A small network was shown many inputs. Here are its activations along a few directions, one row for each input.
Each table varies a few parts of the input and shows all the possible inputs, shuffled.
A made-up example of a description, with smaller parts first: values(2) and (point or ring(9) or (line(6) and ring(8))).
Shared parts are said once, and a part with two or three values counts as separate values.
In the rows, 128 means zero.

Other details of the inputs vary at random and push rows far along two fixed directions, the same in every table; ignore that.

Rows:
row 1: [129 124 124 131 124 132 126 132 132 125 130]
row 2: [126 130 129 128 127 130 133 129 130 131 127]
row 3: [129 131 127 128 129 128 126 128 126 130 129]
row 4: [128 125 131 129 131 127 124 124 126 128 130]
row 5: [130 122 127 133 124 131 128 129 132 125 132]
row 6: [130 129 126 129 122 126 130 126 129 127 121]
row 7: [130 129 130 126 131 127 121 126 124 126 130]
row 8: [129 130 130 126 129 128 123 129 123 127 126]
row 9: [126 129 128 127 127 132 131 130 128 131 128]
row 10: [126 129 128 126 127 132 129 129 127 129 127]
row 11: [131 127 130 132 128 129 127 123 122 131 132]
row 12: [131 125 122 128 125 130 129 130 129 129 125]
row 13: [128 125 132 130 132 130 128 125 127 127 133]
row 14: [128 127 130 125 133 127 122 124 129 126 131]
row 15: [129 132 132 123 127 128 124 125 125 127 125]
row 16: [126 127 129 128 130 128 128 132 125 127 129]
row 17: [128 129 130 126 130 130 127 130 125 125 129]
row 18: [132 128 123 129 124 128 125 129 126 126 124]
row 19: [131 128 124 128 122 128 126 128 125 127 123]
row 20: [126 128 132 126 127 132 129 130 126 128 124]
row 21: [132 123 124 132 126 129 125 124 127 127 127]
row 22: [126 130 131 127 127 131 133 127 129 129 125]
row 23: [127 123 132 131 131 130 128 127 124 128 131]
row 24: [118 153 132 153 116  17 198 148 128 122 162]
row 25: [128 129 127 129 129 133 130 130 126 130 128]
row 26: [130 127 132 128 131 128 123 122 124 127 131]
row 27: [127 128 134 127 126 133 130 128 124 128 123]
row 28: [129 130 127 127 130 128 124 125 124 128 130]
row 29: [130 131 127 126 129 127 125 127 123 128 129]
row 30: [ 86 120 106 113 179 118 122 133 249 136 123]
row 31: [128 128 126 129 130 133 129 130 128 131 129]
row 32: [131 125 122 130 126 128 124 128 128 126 126]
row 33: [128 127 127 127 132 128 124 124 128 129 131]
row 34: [128 126 130 130 130 129 127 130 122 127 130]
row 35: [126 127 129 127 131 132 127 132 128 127 126]
row 36: [129 132 131 123 128 128 123 126 124 127 127]
row 37: [128 132 128 124 127 128 126 126 126 129 127]
row 38: [129 127 127 131 129 133 129 129 124 131 131]
row 39: [130 123 126 133 123 129 128 131 130 125 132]
row 40: [131 122 124 131 126 128 131 128 128 129 129]
row 41: [131 124 122 131 126 128 130 130 127 128 128]
row 42: [127 129 129 126 131 125 124 129 126 127 127]
row 43: [132 124 123 132 125 126 126 126 126 126 128]
row 44: [127 124 130 130 131 130 128 129 124 128 130]
row 45: [130 121 124 132 127 130 130 126 132 129 128]
row 46: [128 130 132 125 127 131 129 128 125 126 127]
row 47: [128 132 131 127 126 129 130 125 128 131 124]
row 48: [128 132 129 126 127 129 128 126 128 131 126]
row 49: [126 128 130 126 128 130 129 131 125 128 126]
row 50: [127 130 131 125 127 126 125 128 124 128 125]
row 51: [130 132 127 128 128 129 126 128 125 130 127]
row 52: [129 132 127 126 129 127 125 127 126 128 128]
row 53: [129 126 125 128 122 134 127 132 133 126 126]
row 54: [130 125 124 131 122 131 127 133 129 125 129]
row 55: [128 127 127 129 130 131 128 128 124 129 131]
row 56: [126 130 131 129 126 130 135 128 129 131 126]
row 57: [129 132 130 124 130 127 123 127 125 125 128]
row 58: [128 129 127 127 129 131 129 130 126 128 128]
row 59: [128 132 134 123 128 129 125 124 129 127 124]
row 60: [129 132 129 127 125 128 128 127 124 131 127]
row 61: [131 127 122 130 125 127 125 129 126 126 125]
row 62: [127 128 129 128 131 125 124 128 125 127 129]
row 63: [127 130 134 125 127 133 130 127 127 126 125]
row 64: [127 130 131 125 127 131 128 129 124 126 128]
row 65: [126 130 129 126 127 131 131 128 128 129 126]
row 66: [128 124 128 130 131 135 129 127 127 131 131]
row 67: [129 124 129 132 130 134 130 126 126 131 132]
row 68: [130 127 129 130 119 132 131 130 130 125 124]
row 69: [128 125 128 130 130 131 129 127 125 129 132]
row 70: [127 127 128 129 132 127 125 122 130 129 131]
row 71: [128 130 134 125 126 129 126 126 125 128 122]
row 72: [128 129 129 127 131 129 127 130 125 125 130]
row 73: [131 127 127 129 122 129 134 128 128 129 122]
row 74: [127 125 129 131 131 132 129 125 127 129 132]
row 75: [128 127 130 128 132 129 127 129 126 126 131]
row 76: [130 127 128 129 130 130 125 125 126 131 131]
row 77: [130 128 124 128 123 127 127 127 131 127 122]
row 78: [129 126 131 129 131 130 127 127 123 126 132]
row 79: [129 126 131 128 130 126 124 126 121 128 130]
row 80: [126 130 131 124 128 127 125 127 129 128 124]
row 81: [127 133 129 125 127 127 127 125 127 129 126]
row 82: [130 126 124 127 123 129 131 130 129 129 124]
row 83: [129 131 129 125 131 125 123 127 126 125 129]
row 84: [128 129 126 128 129 130 129 129 125 128 130]
row 85: [131 124 122 129 126 130 129 130 129 129 126]
row 86: [131 126 125 130 121 132 127 133 128 125 128]
row 87: [130 127 127 129 120 133 129 131 130 126 126]
row 88: [127 132 131 125 127 128 128 124 129 129 124]
Each input here is: line(8) and (values(3) or (values(2) and line(4))).
Changing only the line(8) part turns row 6 into row 18. The same change can be made to row 73. Which row results?
> row 12
Changing only the line(8) part turns row 55 into row 74. The same change can be made to row 7. Which row results?
> row 26
Changing only the line(8) part turns row 54 into row 39. The same change can be made to row 84. Which row results?
> row 69
Which other rows does row 40 become when the values(3) part takes its other values? List them by row number.
> row 39, row 43
Start at row 56 and move only the line(8) part, one step at a time. The first step leads to row 2. Which rows follow, in order?
> row 9, row 25, row 31, row 38, row 66, row 67
Which other rows agree with row 65 in the line(8) part? List them by row number.
> row 2, row 15, row 20, row 24, row 46, row 48, row 77, row 80, row 81, row 87
Which other rows agree with row 53 in the line(8) part? List them by row number.
> row 9, row 10, row 19, row 36, row 37, row 49, row 50, row 60, row 64, row 82

Rows:
row 89: [122 136 129 130 131  98 144 126 141 132 131]
row 90: [125 132 132 123 130 137 125 129 128 130 126]
row 91: [119 139 129 127 131 101 143 131 140 128 134]
row 92: [132 124 126 127 130 131 120 125 128 127 129]
row 93: [130 121 129 133 131 137 127 126 126 129 134]
row 94: [126 131 130 124 132 134 123 130 126 129 125]
row 95: [134 122 119 136 118 137 131 133 128 130 124]
row 96: [128 133 130 122 126 131 123 124 125 129 122]
row 97: [126 124 127 128 133 133 122 128 123 127 128]
row 98: [127 134 129 120 128 134 123 127 127 129 125]
row 99: [131 124 121 130 131 132 121 123 130 130 131]
row 100: [130 133 132 124 127 130 119 126 125 125 123]
row 101: [129 122 129 129 132 136 124 127 126 128 132]
row 102: [133 124 124 130 132 131 121 125 128 129 129]
row 103: [129 133 129 123 128 133 127 121 126 130 122]
row 104: [127 125 126 127 132 130 119 126 125 125 127]
row 105: [128 132 132 123 125 131 121 123 126 128 121]
row 106: [132 123 122 130 115 139 134 136 128 126 120]
row 107: [129 125 131 127 133 135 124 130 122 126 130]
row 108: [131 122 126 132 133 136 126 127 124 130 132]
row 109: [122 129 122 138 134 101 143 132 137 131 143]
row 110: [125 131 133 124 129 136 128 127 125 130 125]
row 111: [131 124 118 126 116 135 131 134 134 126 120]
row 112: [129 133 129 123 130 131 120 128 127 126 123]
row 113: [125 129 135 125 131 137 126 130 128 127 128]
row 114: [117 129 131 135 135 103 143 133 138 124 141]
row 115: [128 134 132 121 126 131 119 125 128 127 122]
row 116: [122 129 118 131 121 102 147 140 151 124 127]
row 117: [128 130 128 122 131 131 119 129 127 127 126]
row 118: [127 124 134 127 133 136 125 129 127 125 131]
row 119: [132 123 123 131 129 131 119 122 129 129 130]
row 120: [132 123 120 127 114 134 127 132 136 124 117]
row 121: [128 130 130 123 128 130 117 128 126 126 125]
row 122: [131 121 125 131 115 140 135 135 131 125 122]
row 123: [126 127 134 126 130 136 125 131 124 127 131]
row 124: [126 131 132 125 132 136 125 130 126 127 126]
row 125: [132 124 126 126 130 133 122 125 125 127 131]
row 126: [126 125 135 127 129 137 130 122 132 135 125]
row 127: [130 121 132 130 129 136 126 126 125 127 134]
row 128: [116 135 128 129 137 101 140 138 140 128 137]
row 129: [128 131 131 125 129 134 128 123 124 132 122]
row 130: [130 129 129 125 128 133 127 121 126 134 122]
row 131: [127 130 132 125 130 136 130 123 127 131 123]
row 132: [126 133 131 122 129 135 124 129 125 131 125]
row 133: [125 128 130 125 132 136 124 131 125 128 128]
row 134: [125 128 135 125 130 138 130 122 132 130 124]
row 135: [133 124 125 130 130 130 119 124 128 128 128]
row 136: [163 141 149 159  83  97 160 128  15 122 160]
row 137: [128 127 130 126 129 134 128 123 126 137 122]
row 138: [132 123 125 131 132 134 124 127 123 131 130]
row 139: [127 130 127 122 131 133 121 129 125 127 127]
row 140: [123 130 128 132 132  97 136 129 142 124 138]
row 141: [128 127 132 127 129 136 130 122 126 135 123]
row 142: [132 123 121 129 115 137 132 136 128 127 119]
row 143: [127 125 128 127 130 129 117 125 126 124 126]
row 144: [133 122 117 133 119 137 129 131 132 128 123]
row 145: [122 130 121 135 134 100 142 130 141 129 143]
row 146: [124 130 135 123 129 138 126 128 131 129 127]
row 147: [122 129 127 134 135 100 142 133 137 127 141]
row 148: [126 124 129 129 133 135 124 128 122 126 130]
row 149: [130 128 131 125 125 130 123 119 128 132 120]
row 150: [129 133 129 123 130 133 122 128 124 126 125]
row 151: [124 127 122 143 122 107 152 139 146 126 137]
row 152: [130 133 130 123 128 132 125 121 127 129 121]
row 153: [131 127 129 124 132 130 119 128 126 125 127]
row 154: [124 129 136 124 128 137 128 126 130 130 126]
row 155: [127 125 126 126 132 132 121 126 124 125 128]
row 156: [120 133 127 129 138 100 139 134 143 124 138]
row 157: [123 130 123 135 136 100 141 131 141 128 140]
row 158: [129 126 129 125 134 133 122 130 125 127 128]
row 159: [129 133 131 124 126 131 123 119 128 128 120]
row 160: [126 131 131 123 129 134 126 127 125 132 123]
row 161: [125 128 118 139 121 102 143 135 149 125 131]
row 162: [129 122 124 133 131 137 126 125 125 131 134]
row 163: [133 121 120 137 119 139 132 133 130 128 125]
row 164: [134 122 117 133 118 135 127 131 133 127 122]
row 165: [128 134 130 121 127 131 121 127 126 128 123]
row 166: [131 127 130 125 130 129 117 126 126 123 126]
Changing only one part turns row 145 into row 162. The same change can be made to row 144. Which row results?
> row 163
Changing only one part turns row 119 into row 109. The same change can be made to row 120. Which row results?
> row 142
What do these inputs look like to the network?
> line(6) and (values(2) or line(11))
Which other rows agree with row 127 in the line(6) part? List them by row number.
> row 93, row 113, row 114, row 118, row 122, row 123, row 126, row 134, row 136, row 146, row 151, row 154
Start at row 130 and move only the line(11) part, one step at a time. The first step leads to row 103. Which rows follow, in order?
> row 91, row 98, row 150, row 139, row 156, row 155, row 125, row 157, row 145

Rows:
row 167: [ 96 113 112 104 162 174 108 130 220 139 102]
row 168: [129 127 133 124 117 137 130 126 130 127 120]
row 169: [128 136 136 142 128  97 153 129 105 132 149]
row 170: [131 139 135 134 122  91 140 135 106 119 140]
row 171: [131 137 133 133 127  97 138 123 114 129 135]
row 172: [166 108 139 117 111 230  69  97  62 133 102]
row 173: [128 144 126 123 118 115 136 132 125 127 122]
row 174: [128 125 132 131 134 137 126 119 124 135 132]
row 175: [124 129 134 134 130 119 134 133 122 125 140]
row 176: [135 113 109 146 120 118 136 142 132 121 140]
row 177: [127 129 132 129 130 114 129 131 123 120 133]
row 178: [129 127 134 133 129 115 134 119 124 129 139]
row 179: [124 132 135 137 130 106 144 139 112 123 147]
row 180: [126 130 130 124 125 143 135 133 125 132 122]
row 181: [129 137 127 119 120 132 124 129 126 131 113]
row 182: [ 93 126 112 111 171 114 115 137 219 130 124]
row 183: [129 142 129 129 127 100 133 135 113 120 140]
row 184: [130 124 134 128 130 134 118 127 127 121 130]
row 185: [126 124 131 127 138 141 125 134 120 127 135]
row 186: [128 125 130 129 140 140 128 123 121 136 134]
row 187: [130 141 131 131 129  98 135 124 113 132 137]
row 188: [137 118 130 121 131 163 103 111 116 131 115]
row 189: [105 100  90 128 163 138 118 130 232 137 122]
row 190: [129 130 130 122 118 135 128 126 129 126 112]
row 191: [128 138 130 125 117 113 137 131 126 127 118]
row 192: [126 139 136 136 113 107 153 134 119 129 132]
row 193: [151 114 133 112 109 214  86 111 101 130  93]
row 194: [138 119 109 144 104 123 146 139 131 126 125]
row 195: [130 133 139 138 120  96 144 133 108 118 149]
row 196: [130 143 129 130 129  99 136 124 113 129 139]
Changing only one part turns row 179 into row 169. The same change can be made to row 182. Which row results?
> row 187
What do these inputs look like to the network?
> values(3) and (point or line(9))
Which other rows agree with row 168 in the values(3) part? List them by row number.
> row 167, row 173, row 180, row 181, row 190, row 191, row 192, row 193, row 194
Which other rows does row 195 become when the values(3) part takes its other values? List them by row number.
> row 168, row 178
